A small network was shown many inputs. Here are its activations along a few directions, one row for each input.
Each table varies a few parts of the input and shows all the possible inputs, shuffled.
A made-up example of a description, with smaller parts first: one of 8 places around a ring, together with either a single point or (one of 2 separate values, together with one of 4 places along a line) or one of 9 places along a line.
Shared parts are said once, and a part with two or three values counts as separate values.
In the rows, zero is written as 128.

Other details of the inputs vary at random and push rows far along three fixed directions, the same in every table; ignore that.

Table:
r1: [143 116 155 136 182 192 109 103 120 129 113 115]
r2: [ 87 130 130 112  88 177 150  84 143  86 130 155]
r3: [109 166 133  61 156 151 112 208  62  97 146 141]
r4: [174 106 156 133 212 208 105 100 110 141  80 123]
r5: [154 137 110 125 132  88 134 157 114 174 145 108]
r6: [122 175 106  94 118  75 112 202 107 138 177 109]
r7: [164  90 158 113 184 201  89 129 101 129 125 123]
r8: [ 95 132 146 118 155 156 127 132 123  95 108 141]
r9: [ 56 158 132  70  85 132 163 159  93  71 154 157]
r10: [104 152 119 107 128  68 147 206 102 137 161 116]
r11: [128 132 112 163  97  75 148 119 159 139 130 131]
r12: [204  89 120 163 147 113  94 105 149 173 107 109]
r13: [108 149 140 109 145 172 123 117 120 105 122 128]
r14: [ 87  97 129 135  36 139 132  51 174  61 104 169]
r15: [148 139 129 113 167 108 123 192  88 179 171  93]
r16: [134 137 117 175 110  70 126 101 169 148 110 119]
r17: [105 104 130 123  76 150 151  70 140  96 112 158]
r18: [150 130 112 158 125  97 137 120 143 153 121 128]
r19: [106 110 141 110 119 147 119 139 124  85 118 145]
r20: [122 120 143 120 151 189 132 124 114 120 138 130]
r21: [120 158 106 158  96  70 130 107 159 140 119 123]
r22: [137 122 114 138 100  94 137 117 142 159 146 114]
r23: [133 142  98 151  91  87 146 112 158 147 135 124]
r24: [183  81 136 187 171 113 127 117 157 170  99 114]
Description of these inputs: one of 4 places along a line, together with one of 6 places along a line.
Changing only the place on the line of 4 turns r6 into r22. The same change can be made to r7. Which row results?
> r15
Start at r24 and move only the place on the line of 6, one step at a time. The first step leads to r11. Which rows follow, in order?
> r18, r23, r2, r20
Start at r1 and move only the place on the line of 6, one step at a time. The first step leads to r13. Which rows follow, in order?
> r4, r21, r16, r8

Table:
r25: [ 82 135 132 103 102 155 149 110 128  80 127 158]
r26: [131  97 133 167  97 133 136  49 174 116  87 140]
r27: [168 103 124 184 126  97 124  86 174 156  99 119]
r28: [ 74 170  95 132  32  83 153  81 171 106 158 131]
r29: [ 95 136 145  58 141 201 134 166  76  76 143 156]
r30: [171 120 123 128 164 105 117 172 106 173 135 104]
r31: [115 186 107 126 144  64 124 195 118 140 145 115]
r32: [120 154 109 105 109  65 119 196 109 144 173 110]
r33: [138 161 107 160 140  52 117 166 142 159 134 101]
r34: [ 80 167 129  85 134 130 142 184  94 103 158 135]
r35: [186  78 125 168 118 106 108  97 156 164 114 120]
r36: [111 117 151  93 147 205 136 130  92  93 121 154]
r37: [ 90 123 130 140  76 128 143  69 166  84 113 144]
r38: [165 128 133 139 171 147 110 125 121 164 129 103]
r39: [176  75 165 108 217 220 105 144  84 136 107 123]
r40: [149  82 149 116 140 175 113 102 118 121 111 141]
r41: [112 174 106 117 125  61 142 194 115 154 158 111]
r42: [173 112 118 178 130 119 118  76 163 172 118 109]
r43: [ 98 114 126 129  78 140 148  80 144  99 125 151]
r44: [176 102 145 143 184 147 114 147 110 166 127 108]
r45: [ 77 152 136 108 112 156 135 118 128  82 107 155]
What do these inputs look like to the network?
> one of 3 separate values, together with either a single point or one of 6 places along a line
Changing only the choice among 3 separate values turns r30 into r29. The same change can be made to r45. Which row results?
> r31
Start at r33 and move only the place on the line of 6, one step at a time. The first step leads to r37. Which rows follow, in order?
> r34, r44, r39, r32
